Each row below holds a small network's activations on one input, seen along a few directions.
In each table, some parts of the input vary, and every possible input appears once, in random order.
Descriptions start from the smaller parts, as in this example, which fits no table here: ring(5) and (point or ring(11) or (values(3) and line(6))).
Shared parts are said once, and a part with two or three values counts as separate values.

Other details of the inputs vary at random and push rows far along two fixed directions, the same in every table; ignore that.

Table:
x1: [15 24  9 25 -2 10  1 -5  7  0 -7 11]
x2: [  7  -8   3  28 -20   3  10  -3   1 -11 -14  -1]
x3: [  4  16  -2   3 -26  -2  14 -10  14  -2 -20  -2]
x4: [  4  16  29  16  -3   6   4 -11   4   0  -9  -5]
x5: [ 15  29  -3  23  -7  -8  14   3 -10  -4  -8   1]
x6: [  2  13  13  26 -12  14  10 -11  10   0  -1  -1]
x7: [ 50 -42 -15 -65  14 -10   8 -33  -8  33  50  -2]
x8: [  8  -5   2  25 -28   3   3  -6  -5  -6 -19  -1]
x9: [  5  17  14  23 -24  14   2 -10   8   2  -2   1]
x10: [ 10   6   1  13 -23  11   2   0  14   3 -22 -12]
x11: [  6  20  17  12 -10 -12  13   1 -11  -6  -5 -15]
x12: [-55 -15 -32   2  23  -8 -43  27 -10  -1  -2  28]
x13: [ 2 11 35 14  2  7  9 -9  4 -4 -7 -6]
x14: [-62 -15 -11 -22  25   0 -39  33   1   9  -5   7]
x15: [-53  -5 -33 -11  30   0 -42  32   6   9  -7  18]
x16: [  1  18   0  21 -16  -1  22  -2  -9  -6  -1 -11]
x17: [ 12  15  11  -5   1  -3  24   1  17 -22 -12   0]
x18: [-76   2 -32 -10   9  -4 -30  24 -24   8  14  11]
x19: [  9   2   2  14 -13  12  11   2  16   0 -19 -11]
x20: [ 11   1  26   2  -5   6  11   9   9  -3 -22 -11]
x21: [ 17  -2  15  16  -1   1   9   5   2 -30 -11  -2]
x22: [ 50 -38 -23 -64  11 -11   2 -36  -9  37  47  -1]
x23: [-68   1 -21 -16  38 -13 -29  34 -13 -15  25   6]
x24: [ 55 -60 -12 -44  11  -6  -6 -29 -24  26  52  -3]
x25: [  5  16  24  10  -6 -13  18   4  -8 -10  -1 -16]
x26: [ 15  24  -6   6  -6  -7  14  -4  15  -4 -24  10]
x27: [ 10  16  23  15  11  13  10  -8   7 -18  -2  -4]
x28: [  4  12   0   6 -17  -3  22  -7  19  -6 -16  -1]
x29: [ 58 -44 -22 -55  26  12   1 -19 -10  24  47  -2]
x30: [-64 -25 -12 -10  20 -12 -44  27 -11  -2   3  14]
Description of these inputs: values(5) and (point or line(5)).
- Which other rows does x11 become when the line(5) part takes its other values? List them by row number. => x16, x18, x23, x25
- List by row number the other rows that have the values(5) part in common with x2. => x8, x12, x21, x24, x30
- Which other rows does x15 become when the values(5) part takes its other values? List them by row number. => x1, x5, x12, x26

Table:
x31: [  6  -2   2   1  -3   1   1   0   4   0 -11  -2]
x32: [ 9 -5  7  2 -1  3  3  1  7 -1 -5 -6]
x33: [ 7 -4  9  0 -4  5  0 -1  0 -6  0 -2]
x34: [ 9  3  6  8  0 -2  0 -4 -4 -4 -2  0]
x35: [-83   6 -20   3  14  -4 -36  32   7  -7  -9  18]
x36: [ 6  3 12 -8 -1 -5 10 -4  3 -2 -1 -4]
x37: [ 7 15 11  1  4  3 10 -2  5 -4 -2 -4]
x38: [ 6 -2  9  7  2  2  6 -3 -2 -5  2 -1]
x39: [ 13 -38 -40 -46  18   0 -21 -15 -12  35  47  14]
x40: [ 3  4  0  5 -7  0  0 -1 -6  3  1 -4]
x41: [ 9  7  1 -1 -1 -6 12  3  2 -9 -5 -4]
x42: [ 3  4  4 11 -4 -2  4 -1 -6  0  4 -3]
x43: [  0   8  -5  10 -10   3   6  -4  -3   0  -5  -2]
x44: [  6   2   2   6  -7   3   5   0   6   1 -15   1]
- What is each input in this table made of? => values(3) or ring(11)
- Which of the alternatives is x34? => ring(11)
